These are the activations of a small network on made-up records, seen along a few directions, one row for each record.
Records have a field called TUFO. Each example row is followed by its value.
The largest differences between rows may come from other fields.
Random noise pushes rows far along 3 fixed directions. That doesn't count. These rows show it; they differ only by the noise:
[-303  167  136  -42  -19 -126   36   23 -107   98  -82  388   16 -114
  -14]
[ 141  196  -21 -103   31  -47  153    5  -29   80   74 -281   76  120
 -135]
[-213  -64  -16  -82    9  -29  176    5  119 -109 -171  540   -9 -125
 -247]
[ 175  -73    7  -94 -176   41  491 -118  172    3 -134 -134 -130  169
 -145]
[-375  193   53  -60  132 -142 -135  101 -115   18  -34  549  128 -213
 -133]

[  35 -224 -105   98 -160   86   42 -127  316   24 -214   92  -99  -57
 -161] -> velur
[-298  166  173  212  -12 -309 -369 -132 -210  511   68 -117    7 -108
   89] -> kitum
[ -41    3   63   38   98  -81 -240   57  -61  110  -21  179  157  -21
 -157] -> kitum
[-116   32   99  -50  -39   22   37   87  -99 -261  -48  465  -14  -30
   83] -> nalu
[ -35  199 -217  103  215   50 -537  116 -116  126  186 -362  258 -257
  200] -> riba
[ -74  166  -38   88  219 -143 -334   70 -124    0  163  181  172  -46
   -7] -> kitum
[ -51 -391  -36   58  -64  -36   87 -254  483  -25 -202  354  -56   66
 -615] -> nomi
[-136 -138  -88   52    8  152  -79   94   27  133  -94   34   90 -111
  186] -> dokoz
[-422  198  278   52 -102 -497 -360 -257   -1  541  -49  213   68 -144
 -523] -> mepok
[-545 -273   74  115   40 -209 -257 -240  258  165 -241  725  -56 -222
 -518] -> nomi
[ -58  204    9  142   -7  -89 -364   -5  -80  214   28 -145  101  -76
  116] -> fef
[  13 -220 -414 -103  286  138 -321  133  268 -348   32  318  303 -154
 -653] -> bof
[ -54   45  301  -41 -240    9  355   -1 -154  -20  -68  161 -331   66
  496] -> tok
[  31  529   71 -105  312 -110 -355  284 -445   -4  406 -216  175  -10
  310] -> tok
[-144  147  303   85 -262 -228   39 -266 -116  385  -67 -107 -157   94
   26] -> mepok
[ 263   74   17 -124    0   98  179  128 -105 -247  101 -152  -89  116
  236] -> sozev
[ -41  347   57  -95  201    6  -92  174 -252 -144  228   50   85 -134
   27] -> zakub
[ 353  193 -262 -118  190   47 -277  121  -58  -46  310 -683  329  193
 -336] -> bof
[ 369  118 -177  -98   31  124  -17  104  -50   13  142 -669   96  169
   -2] -> dokoz
[ -31  232 -204   90  219 -164 -548   60    1   79  170 -163  373  -70
 -305] -> fef
[ 200  203   59 -115   47   43   52  172 -223 -180  170 -175  -33   76
  292] -> sozev
[ 397 -147 -109 -153  -30  171  402   27  154 -472    0  -32  -52  174
 -224] -> nalu
[-152   77   15  -53  170  -13 -247  157 -110 -223   42  472  116 -123
  -91] -> nalu
[-603  178  269  -35  -24 -234  -33   16 -167  123 -173  842  -32 -239
   28] -> pize
[ -51   77 -109  -14   96   52 -318  129  -79   79   38  -41  141 -115
   21] -> dokoz
[  15  -22  183  -76 -173   71  300   72 -113 -215  -78  246 -250    8
  365] -> sozev
[  38 -307 -143  -45  -82  173  103   47  143 -337 -163  144  -69 -115
  192] -> vis
[ -47 -327 -146  -66 -147   99  226  -74  321 -242 -294  564  -93 -114
 -454] -> pize
[ 111  189 -367   40  228   77 -332  191 -122  -22  330 -499  272 -130
  156] -> velur
[ 201   67 -225 -162  425  151 -136  180   70 -401  242   22  199  -31
 -316] -> zakub
[ 230   69 -212   91   14  -27 -252  -62    4  134  138 -730  206  126
   38] -> vis
[-511   47  188  208 -211 -217 -272 -101  -35  217 -225  548   -6 -200
  108] -> fef
[ -44  -31   47  -41 -195  -10  420  -67   61  -51 -164   80 -103  126
 -122] -> pize
[  33  -33  242   93 -290  -40  122 -199   33  207 -185  -71 -212   80
   34] -> mepok
[-193 -161  138    8 -241  -11  387 -131   98   25 -197  265 -207  126
   14] -> bof
[   7 -422  201  172 -605  136  483 -360  332  254 -481  -77 -464   82
  272] -> riba
[ -82  139  189  -59  -31  -70  -14   51 -187   72    5   85  -91  103
  266] -> tok
[ 116  247   48 -158  151 -149  -20   37 -117  188  101 -267  184  130
 -193] -> zudim
[   2 -264 -261  267   -8  126 -129  -60   90   89   20 -313    7 -140
  439] -> vis
[-278  -71   98  157 -278 -109  -95 -161  138  249 -218  227  -51  -91
  -41] -> velur
[ 129 -288 -324  -63  178  247 -143   51  298 -328  -90   67   82 -211
 -217] -> riba
[-151  274  141  -55  149  -33  -99  169 -278 -174  157  374   25 -120
  202] -> zakub
[  57  169  -77 -104  224  -20  -98  131 -127   -5   95  -98  236   51
 -154] -> zudim
[ -43  158   98   57  112 -126 -252  -73 -112  167  127  -75   17  -45
  -52] -> nomi
[  24 -114  -15  -42  -74   52   94    4   29  -93 -159  210  -14   18
 -140] -> zudim

Which value of TUFO does each new row have?
[ 242   18 -273 -170  223   36  116   61  201 -187   74 -110  188   57
 -509] -> pize
[  75 -316   -7 -112 -174  108  655  -74  226 -273 -295  271 -224  192
 -185] -> zudim
[-167   -4  -13   83 -101   36   -4  -17  -58  146  -25 -139   69   69
   98] -> bof
[-160   65  -78    4   83  -26  -87   56  -37   28   69    0  145   50
 -115] -> bof
[ 157  199   -9 -146  178  -47  -32  141 -145  -58  178 -192   44   49
  -94] -> tok
[  15 -186   14   11  -54  -87   -1  -87  147  171 -133  133  -15  -48
 -261] -> kitum
[ 362 -297 -380 -221  243  175  280  112  348 -577   10  136   23  114
 -484] -> tok
[-157  -68  -13  197  102  -12 -243   34    0  -20   -6  362   -3 -192
  166] -> kitum
[  19  -15   68  -79   57  123  148   14   32 -209   11  187  -86   25
   50] -> zakub
[-147   94 -257  267  182  -97 -514   -2   31  170  110 -227  280 -150
  -29] -> fef
[ -81 -261  109 -110 -118  130  332   24  112 -343 -255  617 -244  -53
   15] -> sozev
[  12   51 -175   70  150   78 -262  187 -176  -18  206 -312  110 -145
  595] -> vis
[-227  158  125  -64  123 -238 -307  -37 -139  118  -51  466  134 -177
 -451] -> mepok
[-142 -344 -302  237  184  177 -314  -14  307  -35 -135  135   77 -376
  -31] -> riba
[-231 -169 -209   55  194   13 -349  131  -28 -101   53  143  128 -189
  286] -> vis
